A small network was shown many inputs. Here are its activations along a few directions, one row for each input.
Each table varies a few parts of the input and shows all the possible inputs, shuffled.
Descriptions start from the smaller parts, as in this example, which fits no table here: values(2) and (point or ring(11) or (line(4) and ring(8))).
Shared parts are said once, and a part with two or three values counts as separate values.

Other details of the inputs vary at random and push rows far along two fixed directions, the same in every table; ignore that.

Table:
row 1: [-174,-170,-181,-164,263,253,72,230,216,-59,342,-351,-253,-91,-318]
row 2: [81,-73,115,-470,-28,95,-24,-13,-320,-27,-618,-24,9,159,-145]
row 3: [-3,-392,7,-437,492,346,72,-138,-359,-130,-284,-565,-186,17,-307]
row 4: [59,160,-145,139,5,3,-16,-118,141,-35,147,15,135,-16,59]
row 5: [-200,-156,-249,-127,296,357,94,172,229,-80,282,-312,-265,-39,-272]
row 6: [195,56,346,-112,-321,-313,-89,-146,-424,23,-691,420,224,148,269]
row 7: [97,-29,59,-357,23,64,-12,-97,-213,-35,-438,-16,68,79,-101]
row 8: [62,359,-2,659,-407,-444,-96,-50,316,140,456,540,330,-38,440]
row 9: [-70,282,-268,516,-80,4,4,10,520,12,626,164,133,-59,164]
row 10: [163,186,135,374,-253,-330,-39,-243,-129,40,-91,361,329,23,442]
row 11: [49,-218,62,-635,265,210,29,-1,-271,-73,-362,-385,-127,24,-390]
row 12: [211,61,442,-298,-351,-325,-127,-66,-504,106,-802,357,179,146,144]
row 13: [-199,203,-175,449,-192,-133,15,251,551,109,633,240,-54,-75,112]
row 14: [-156,-176,-166,4,383,218,103,38,126,-75,439,-477,-199,-136,-195]
row 15: [-131,99,-106,60,-122,56,32,192,176,31,29,164,-95,28,5]
row 16: [65,105,-37,92,17,-56,-26,-54,100,4,202,-24,121,-64,6]
row 17: [40,68,-20,102,22,-70,3,-31,73,-10,217,-12,82,-49,29]
row 18: [-133,-124,-209,43,289,251,54,10,160,-86,295,-282,-120,-70,-139]
row 19: [20,-322,38,-328,360,160,37,-75,-262,-78,-115,-466,-123,-63,-264]
row 20: [-195,302,-265,347,-259,-69,-31,277,611,141,580,251,-2,-11,42]
row 21: [-310,-313,-139,113,190,405,140,292,157,-12,238,-250,-611,-76,-153]
row 22: [156,-90,90,-231,134,44,6,-187,-316,-79,-351,-117,83,42,-13]
row 23: [219,307,153,219,-328,-399,-152,-223,-59,55,-61,386,403,26,293]
row 24: [154,-123,516,41,-397,-327,-50,-30,-520,117,-673,383,-61,95,292]
Each input here is: values(2) and (point or ring(5) or line(6)).
Q: Changing only the values(2) part turns row 21 into row 24. The same change can be made to row 18. Which row results?
A: row 8
Q: Change only the ring(5) part in row 12. List by row number the other rows that result.
A: row 1, row 11, row 13, row 20

Table:
row 25: [-55,-153,-220,0,445,127,35,-47,167,-59,570,-405,128,-97,-122]
row 26: [-148,171,-336,133,287,207,120,4,385,-112,577,-407,-64,-163,-157]
row 27: [-15,-237,-221,-10,401,55,-24,-106,167,-71,500,-352,94,-145,-174]
row 28: [154,239,-92,417,-86,-102,-66,-165,244,16,449,195,330,7,200]
row 29: [64,345,-50,471,-190,-467,-42,-217,173,77,420,346,483,-68,373]
row 30: [-33,184,43,651,-485,-274,-49,41,160,151,155,469,7,69,469]
row 31: [-74,-216,-239,-1,391,89,-5,-73,227,-73,502,-434,62,-187,-170]
row 32: [15,-55,262,-240,-121,-61,-160,151,-346,66,-487,34,-56,93,-115]
row 33: [88,133,191,59,-413,-374,-13,61,-53,59,-219,559,52,46,308]
row 34: [-38,-271,198,-36,74,100,94,-42,-324,-32,-400,31,-152,3,96]
row 35: [-124,53,-242,14,385,80,129,-10,174,-47,550,-395,127,-113,-90]
row 36: [18,84,-314,96,298,406,19,-49,347,-136,515,-351,-154,-87,-273]
row 37: [-187,62,-400,-92,588,490,227,91,307,-157,636,-717,-194,-108,-362]
row 38: [249,234,-47,528,-269,-315,-148,-276,260,42,381,411,386,-24,283]
row 39: [72,-250,326,-784,4,51,33,85,-456,-4,-738,-204,-163,100,-352]
row 40: [42,-117,339,-404,-92,-79,-150,121,-432,2,-639,36,-1,121,-132]
row 41: [97,-221,306,-677,-15,60,15,71,-478,68,-712,-184,-182,93,-347]
row 42: [116,125,167,246,-480,-279,-70,-2,-70,200,-195,379,-20,77,323]
row 43: [142,-259,365,-645,-37,59,12,9,-462,127,-720,-218,-214,156,-343]
row 44: [-9,171,-305,94,314,439,81,-17,335,-113,545,-364,-114,-50,-218]
row 45: [115,-167,232,-376,-111,-52,24,53,-396,4,-595,22,-118,48,-9]
row 46: [-107,-224,-411,-25,528,427,51,2,384,-183,619,-649,-233,-178,-441]
row 47: [-51,343,103,194,-587,-413,-41,197,356,131,208,677,145,52,224]
row 48: [-1,280,-24,489,-508,-290,-30,162,251,198,179,509,10,-33,366]
row 49: [-68,343,-348,40,-283,-15,-48,3,310,88,-139,534,326,145,181]
row 50: [-15,-84,302,-406,-63,-100,-156,140,-316,-55,-470,135,-38,96,-121]
row 51: [-13,-1,172,531,-386,-174,8,-128,-114,97,-80,422,-3,79,445]
row 52: [66,-211,253,-215,3,-29,35,22,-439,-35,-606,22,-109,66,41]
row 53: [-36,-455,309,-411,307,185,122,-70,-504,-129,-641,-124,-244,25,-68]
row 54: [-50,-436,205,-241,224,273,104,-47,-501,-80,-541,-261,-277,16,-60]
row 55: [-173,5,-274,45,341,35,88,-41,250,-69,530,-417,42,-211,-125]
row 56: [-62,108,-298,50,330,226,86,-22,278,-102,492,-395,-43,-117,-193]
row 57: [-76,281,-296,68,-284,-11,-75,19,353,23,-170,493,365,171,192]
row 58: [36,187,269,224,-456,-308,-236,66,-91,213,-217,400,73,149,210]
row 59: [72,-232,290,-319,49,-74,36,5,-452,-75,-617,132,-115,67,29]
row 60: [-52,134,-355,170,250,361,42,-19,446,-141,571,-354,-171,-136,-236]
row 61: [44,108,142,362,-353,-255,-42,28,-139,110,-213,424,35,37,368]
Q: What is each input in this table made of?
A: values(2) or (values(3) and ring(5)) or (line(4) and line(5))
Q: Start at row 60 and move only the ring(5) part, one step at a time. The first step leads to row 26. Which rows follow, in order?
A: row 55, row 31, row 46
Q: Change only the values(3) part in row 56. List by row number the other rows that result.
A: row 26, row 37
Q: Start at row 41 and move only the line(5) part, one step at a time. The first step leads to row 32. Which rows follow, in order?
A: row 48, row 61, row 54
